Each row below holds a small network's activations on one input, seen along a few directions.
In each table, some parts of the input vary, and every possible input appears once, in random order.
A made-up example of a description, with smaller parts first: line(6) and (point or ring(9) or (values(3) and ring(5))).
Shared parts are said once, and a part with two or three values counts as separate values.
In the rows, 128 means zero.

Other details of the inputs vary at random and push rows far along two fixed directions, the same in every table; ignore that.

A family of inputs:
row 1: [149  73 120 153 134 185 153 100 121 103 186 158 131]
row 2: [132 130 110  63 103 100 123 122 150 100  60 104 145]
row 3: [155  69 134 150 143 173 174 113 119 108 176 158 129]
row 4: [156  76 121 146 152 176 155  96 119 127 178 172 132]
row 5: [110 168 153 190 130 149 116 133  96 188 176 116 112]
row 6: [187  23 110 107 135 192 179  94 124  94 165 163 125]
row 7: [123 116 127 182 141 166 136 117 113 118 185 156 126]
row 8: [164  86 121  40 112 112 132 128 150  88  26 112 137]
row 9: [ 90 201 114 147 131  71  95 152 117 148 104 116 141]
row 10: [140 115 118  72 106 102 125 141 137  95  44 106 146]
row 11: [126 113 123 181 139 162 139 126 108 118 183 152 124]
row 12: [118 164 132 105 127  87  99 152 138 116  55 111 121]
row 13: [189  24 117 102 137 181 186  73 136 101 181 161 151]
row 14: [ 92 191 134 183 145  92 121 165 109 144 143 127 117]
row 15: [103 160 150  73 102 102  83 160 125 154  79  92 131]
row 16: [182  21 107 114 123 195 182  94 121  88 170 158 141]
row 17: [136 113 141  32  92 118 102 138 138 135  69  90 140]
row 18: [ 94 197 122 177 154  95 103 148 109 162 141 140 120]
row 19: [ 81 198 126 186 142 103 102 147 110 151 143 133 131]
row 20: [ 89 197 143 183 153  92 112 149 115 157 141 136 133]
row 21: [ 79 205 130 151 128  90  99 153 124 137  95 118 129]
row 22: [151  69 123 157 135 185 156 107 116 102 180 159 131]
row 23: [142 127 130  64 118  92 129 119 157 108  59 106 152]
row 24: [148 117 112  64 115  94 124 138 141 102  51 109 128]
row 25: [142  96 151 172 106 171 144 116 115 160 196 147 112]
row 26: [ 84 198 117 181 139  97 103 145 110 151 150 130 131]
row 27: [125 125 119 165 149 160 145 113 117 132 186 161 110]
row 28: [ 96 174 140 192 155 119 127 135 114 150 175 145 126]
row 29: [167  83 131  26  85 136 120 137 174 127  44  81 137]
row 30: [136 122 123  69 111 105 117 120 150 104  49 111 158]
row 31: [161  74 109 138 148 168 157  94 119 126 187 168 130]
row 32: [ 68 175 148 143 126  91  87 163 126 172 103  87 109]
row 33: [ 97 185 154 183 104 105 101 156 113 182 152 118 105]
row 34: [134 116 121 173 150 156 138 125 112 125 184 156 108]
row 35: [181  22 110 110 131 197 176  76 127  99 172 166 156]
row 36: [ 68 171 139 174 134 108  97 156 115 181 155 100 101]
row 37: [ 95 173 120 194 145 126 118 134 106 149 178 146 131]
row 38: [ 90 201 119 150 132  76  96 153 118 149 100 117 143]
row 39: [ 91 199 147 157 137  78 103 165 128 132  96 112 122]
row 40: [142  79 117 148 134 186 163  96 120 110 186 161 132]
row 41: [163  97 112  32 113 104 126 107 161  98  44 111 144]
row 42: [155  69 111 151 132 177 157 105 117 102 192 154 129]
row 43: [144 122 131  66 121  92 129 122 153 112  54 111 156]
row 44: [113 174 136 104 123  75 108 146 148 115  70  99 132]
row 45: [174  31 109 108 123 203 182  75 133  91 178 161 141]
row 46: [134  42 135 143 133 194 154 102 122 144 202 135 112]
row 47: [117 172 131 101 128  69 113 141 141 132  69 108 148]
row 48: [164  94 117  35 117 106 126 111 157 103  33 116 150]
row 49: [ 99 175 130 195 155 129 110 142 109 142 171 149 103]
row 50: [129 116 138 176 147 152 150 126 118 120 184 150 120]
row 51: [145 125 118  60 120  98 117 119 153 111  51 113 140]
row 52: [ 90 203 129 146 143  82  92 150 125 149  95 123 121]
row 53: [127 119 138 173 148 154 146 118 123 120 186 150 121]
row 54: [187  28 110 107 135 195 169  78 136  89 181 162 123]
row 55: [145 127 120  63 117 100 112 126 155  99  50 108 129]
row 56: [156 100 123  32 105 103 144 109 168  88  51 102 147]
row 57: [104 165 129 190 148 113 135 152 105 140 176 139 115]
row 58: [ 97 179 119 184 151 125 121 135 111 148 179 149 102]
row 59: [137 128 126  61 118 107 121 123 154 105  44 115 132]
row 60: [151  77 136 147 147 174 167  93 129 117 185 163 139]
row 61: [103 203 146 142 112  96  92 149 113 184 105  81 117]
row 62: [154 113 142  61  69 100 117 129 154 136  61  91 130]
row 63: [112  87 129 164 135 165 137 118 115 160 210 126 103]
row 64: [127 121 128 173 156 160 137 112 115 138 181 166 121]
row 65: [168  87 127  26  84 132 121 136 174 129  51  80 137]
row 66: [159  84 119  46 100 114 134 128 147  82  28 106 153]
row 67: [ 98 175 134 197 156 130 110 142 110 142 168 150 104]
row 68: [160  73 114 147 143 174 155 106 119 109 189 160 113]
row 69: [ 87 194 124 189 137 101 102 161 107 138 144 126 119]
row 70: [ 90 198 133 176 148  89 114 144 119 152 153 129 127]
row 71: [138 126 117  69 105 101 113 127 151  93  53 101 145]
row 72: [105 177 138 100 123  80 117 142 147 121  65 105 133]
row 73: [ 96 174 146 197 152 124 122 141 117 138 172 142 116]
row 74: [ 94 200 134 151 134  70 104 163 128 132 108 106 120]
row 75: [132 118 129 168 145 149 148 116 123 120 196 148 121]
row 76: [160  89 106  43  97 104 134 128 146  84  41 101 150]
row 77: [116 169 135 106 122  75 112 153 143 114  69  99 131]
row 78: [ 80 202 145 181 147 101 118 149 121 147 141 132 118]
row 79: [151 113 125  54  90 122 111 146 164 141  72  81 128]
row 80: [191  11 131 104 113 232 170  99 146 132 185 142 127]
row 81: [101 201 151 143 113 100  91 151 112 184 101  83 118]
row 82: [185  26 119 113 137 198 170  89 130  89 167 163 123]
row 83: [ 82 186 143 152 123 117  87 163  98 181 170 115 113]
row 84: [185  22 115 111 137 196 179  94 123  93 163 166 124]
row 85: [152  80 147   7  87 132 110 128 146 120  48  92 148]
row 86: [ 95 171 126 198 149 125 116 138 101 153 170 151 136]
row 87: [113 158 144 184 104 123 117 140 111 177 187 128 103]
row 88: [103 194 142 173 120 114 101 143 102 190 155  97 110]
row 89: [128 116 114 175 138 159 138 115 113 118 197 151 124]
row 90: [122 125 124 169 151 163 144 114 116 132 183 163 110]
row 91: [162  85 130  43 109 106 147 127 155  85  39 105 147]
row 92: [ 85 209 136 145 134  77 111 152 133 140 105 112 123]
Description of these inputs: line(4) and (values(5) or (values(3) and line(6))).
Changing only the line(4) part turns row 63 into row 32. The same change can be made to row 70. Which row results?
> row 60
Changing only the line(4) part turns row 92 into row 78. The same change can be made to row 44. Which row results?
> row 73
Which other rows does row 75 become when the line(6) part takes its other values? List them by row number.
> row 13, row 56, row 57, row 70, row 74
Which other rows does row 29 become when the values(5) part takes its other values? List them by row number.
> row 15, row 33, row 46, row 81
Which other rows does row 16 become when the line(4) part takes its other values? List them by row number.
> row 10, row 66, row 76

A family of inputs:
row 93: [180  47 141  57 101 151 156  73 149 115 116 123 150]
row 94: [ 77 232 148 112 113  39  87 194 147 147  38  54 132]
row 95: [165  42 138  94 109 165 171  97 156 115 146 130 150]
row 96: [178  42 136  61 100 158 163  99 137  92 116 102 141]
row 97: [139 113 125 158 146 186 150  90 108 166 210 161 120]
row 98: [ 78 220 125 149 125  78  68 159 116 184 105 109 136]
row 99: [121 114  79  36 166  65 132 108 170  41  43 135 141]
row 100: [129 137 120  93 114 119  87 162 136 127  67 107 106]
row 101: [183  66  78 218 146 201 204  62 125  47 238 206 133]
row 102: [162  77 123  30  91 130 136  95 151 122  64 110 155]
row 103: [155  67 118  82 105 164 155 116 123 110 124 111 138]
row 104: [ 69 214 157 252 153 123  98 173  86 178 211 142  64]
row 105: [157  65 121  28  81 126 137 106 150 109  54 103 156]
row 106: [ 87 236 152 150 141  74  95 153 143 184 106 102 123]
row 107: [105 177 132  84 103  83  85 174 137 134  30  90  98]
row 108: [182  34 139  38  90 144 144 107 153  84  75 103 128]
row 109: [156  35 107 229 213 207 210  64  99  72 215 222 140]
row 110: [ 64 213 121 233 149 125  90 180  76 181 204 123 111]
row 111: [ 83 173 152 219 133 121 118 136  93 174 212 137 116]
row 112: [127  90 116 174 130 179 133 114 102 153 214 156 136]
row 113: [109 146 148 197 144 149 142 122 126 175 212 148 127]
row 114: [ 83 171 132 206 133 135 107 166  91 164 184 135  92]
row 115: [134 162 118  60 118  99  87 126 145 152  52  98 144]
row 116: [153  54 113 152 129 200 137 122 110 126 198 153 115]
row 117: [178  57 141  47 105 149 149 127 176  93  66 108 116]
row 118: [117 236 108 170 162  21 121 175 107 120  89 155 139]
row 119: [136  84 144 184 139 183 156 133 126 133 213 148 106]
row 120: [ 69 245 133 135 161  56  90 165 125  68  50 152 165]
row 121: [137 164 148  63 113  83 104 113 148 145  56  90 135]
Describe the family of inputs behind these rows.
> values(5) or (line(4) and line(6))
A walk changes only the line(4) part. It starts at row 95 and steps to row 111. List the rest of the walk in order.
> row 105, row 112
Which other rows does row 115 become when the line(4) part takes its other values? List them by row number.
> row 97, row 106, row 121

A family of inputs:
row 122: [177  41 124  42  98 159 170  61 157  97 118 120 177]
row 123: [176  87 124 127 148 163 171  87 147  89 146 172 133]
row 124: [102 148 144 148 131 134 104 150 105 167 141 123 131]
row 125: [128 120 139  63  98 114 104 140 134 134  55  98 152]
row 126: [183  25 110 115 125 211 161 103 133  87 182 159  96]
row 127: [110 161 104  96 138  90  97 142 142 112  59 119 121]
row 128: [120 139 128  81 142  86 131 126 155  95  75 116 144]
row 129: [134 149 121 190 154 125 152 120 113 118 169 173 139]
row 130: [109 157 140  90 101 106  90 150 129 142  63  90 149]
row 131: [123 176 135 157 132  99 125 115 116 161 142 141 147]
row 132: [120 143 140 116 112  79 122 168 142 105  60  90 117]
row 133: [126 152 125  82  90  94  94 158 132 149  75  91 128]
row 134: [171  16 118 127 130 217 172  96 114  75 177 167 139]
row 135: [112 135 140 155 147 131 142 107 119 161 187 139 139]
row 136: [106 155 118 191 149 139 115 163  99 139 182 143  81]
row 137: [146 120 129  51  97 113 107 144 145 141  68  89 117]
row 138: [129 172 132 162 131 112 128 108 117 157 150 139 149]
row 139: [ 90 153 138 190 158 148 113 152 105 129 166 152  99]
row 140: [102 158 111 173 147 130 109 130  97 176 176 141 129]
row 141: [137 116 125 140 116 150 123 141 110 162 174 125 114]
row 142: [ 94 157 135 153 151 123 107 160 112 123 116 131 110]
row 143: [121 173 142 176 154 121 133 110 112 173 173 150 127]
row 144: [118 148 145 114 119  85 121 165 148 109  60  89 103]
row 145: [159  67 145 133  94 178 163 106 135 131 171 117 130]
row 146: [ 97 147 130 167 148 127 113 160 101 123 133 139 120]
row 147: [157 129 140  90 123 122 135  90 151 136 100 130 139]
row 148: [124 144 160  93 103  96 120 151 153 152  73  74 116]
row 149: [137 125 160  83  97 109 125 138 161 142  76  80 115]
row 150: [ 98 158 104 185 171 134 117 138 105 136 169 157 108]
row 151: [109 150 121 190 146 145 116 158 105 135 185 147  79]
row 152: [161  75 147  84  87 135 149 122 150 128 103  98 136]
row 153: [106 174 137 150 118 128  92 157 122 173 154 114  93]
row 154: [101 161 129 134 151  85 129 136 135 112 115 129 138]
row 155: [119 139 161 156 115 138 128 138 140 160 155 107  98]
row 156: [151  95 133 103 100 118 142 137 148  84  78  99 127]
row 157: [133  99 133 125 129 142 152  91 125 140 176 140 156]
row 158: [137 100 145  66 116 142 117 129 139 137  81 107 136]
row 159: [144 151 137  97 128  91 128 109 138 147  85 123 146]
row 160: [125 138 142  66 118 102 119 104 162 134  87 102 146]
row 161: [103 157 141 186 124 103 127 167 119 122 135 119 108]
row 162: [122 131 116 116 133 144 109 110 132 153 138 133 123]
row 163: [103 153 132 157 157 121 133 123 140 112 158 146 124]
row 164: [111 136 120 157 139 127 148 116 126  99 163 146 148]
row 165: [154 138 132  69 115  84 128 106 144 135  60 113 162]
row 166: [147  97 131 122 117 169 130 126 126 152 173 131 102]
row 167: [107 144 132 153 160 120 139 122 135 113 160 148 127]
row 168: [120 125 120 157 146 131 152 113 126  99 170 149 149]
row 169: [109 128 135 150 145 153 115 141 122 112 135 144 107]
row 170: [103 146  98 193 158 136 122 135  96 129 178 165 123]
row 171: [174  28 136  94 135 195 183  55 144 120 196 154 146]
row 172: [137 119 147  92 110 100 130 150 161  94  55  91 106]
row 173: [108 162 151 167 104 116 119 151 125 162 145  96 120]
row 174: [157 130 127 106 142 113 148 112 152  96  88 145 136]
row 175: [178  19  88 116 150 198 173  84 120  86 175 176 138]
row 176: [155  81 130  46 112 117 147  91 152 120  92 109 170]
row 177: [152 145 119  89 132  76 136 126 147  95  47 127 155]
row 178: [118 132 124  83 105 111 108 149 132  86  43 108 143]
row 179: [ 98 166 118 159 150 129 103 129 107 178 161 134 119]
row 180: [101 148 133 138 142 114 108 159 114 116  99 128 117]
row 181: [117 136 153 167 116 129 132 148 123 167 160 108 114]
row 182: [142  83 118 113 138 135 165 102 137  84 145 152 156]
row 183: [ 97 162 141 147 114 136 101 145 109 157 133 117 138]
row 184: [139 149 118 174 140 130 152 114 122 106 152 162 144]
row 185: [110 158 108 142 127 124 101 123 113 159 138 124 141]
row 186: [115 155 110  83 111  89  92 132 130 146  66 105 150]
row 187: [106 154 113 196 142 130 116 167  92 138 183 143  93]
row 188: [118 134 148 180 133 137 136 148 137 118 155 126  87]
row 189: [ 99 151 151 154 137 149 105 144 115 168 155 131 115]
row 190: [190  33 114  59  79 186 149  98 139 111 134 118 138]
row 191: [121 139 104 101 140 117 107 129 144 105  83 131 121]
row 192: [114 128 123 152 155 117 149 123 125 107 159 148 145]
row 193: [148  94 126 125 117 163 134 131 118 154 173 131 108]
row 194: [131 132 104  64  98 109 102 113 138 131  64 100 157]
row 195: [106 164 143  93 130  85 116 120 142 153  99 101 146]
row 196: [129 169 145 151 142 116 129 107 127 163 145 142 129]
row 197: [152 144 123  83 134  78 137 126 151  95  43 128 147]
row 198: [199  55 122  70 104 163 172  56 147 106 122 143 170]
row 199: [128 138 115 103 119  99 108 162 127 112  81 109 103]
row 200: [124 123  93 160 146 144 129 122 112 109 154 154 133]
row 201: [137 155 128 149 158 111 145 123 132 114 122 153 130]
row 202: [111 148 114 139 142 125 109 126 113 167 144 133 126]
row 203: [131  98 143 117 128 160 127 127 118 149 139 130 131]
row 204: [178  25 109  93 135 210 162  67 133 127 184 160 133]
row 205: [120 152 124 153 108 135 105 149 109 162 162 114 117]
row 206: [135 133 107  80  90 103 106 155 135  92  56  99 122]
row 207: [122 137 110 147 120 119 114 159 108 118 134 131 108]
row 208: [110 147 144 167 132 104 132 164 126 121 122 113  99]
row 209: [ 93 147 130 178 142 132 116 156  97 121 148 147 121]
row 210: [132 178 120 148 137  90 130 131 132 107  97 139 149]
row 211: [139 128 107  83  97 101 105 154 133  93  61 100 122]
row 212: [ 91 176  98 187 145 121 110 141 103 127 155 149 125]
row 213: [118 146 157 132 110 106 125 153 137 161 114  92 112]
row 214: [156  65 127 110 122 169 166  72 134 123 183 140 164]
row 215: [103 147 101 186 168 135 122 136 102 133 172 161 112]
row 216: [110 146 138 188 117 124 136 153 120 111 147 119 110]
row 217: [171  23 141  99 125 227 155  85 134 125 180 152 128]
Describe the family of inputs behind these rows.
> values(2) and line(6) and line(8)
Changing only the values(2) part turns row 151 into row 166. The same change can be made to row 188. Which row results?
> row 155
Changing only the values(2) part turns row 192 into row 176. The same change can be made to row 177. Which row results?
> row 165
Changing only the values(2) part turns row 180 into row 203. The same change can be made to row 182. Which row results?
> row 157
A walk changes only the line(8) part. It starts at row 145 and steps to row 173. List the rest of the walk in order.
> row 152, row 181, row 213, row 148, row 149, row 155
Which other rows does row 123 become when the line(6) part takes its other values? List them by row number.
> row 126, row 163, row 169, row 188, row 191
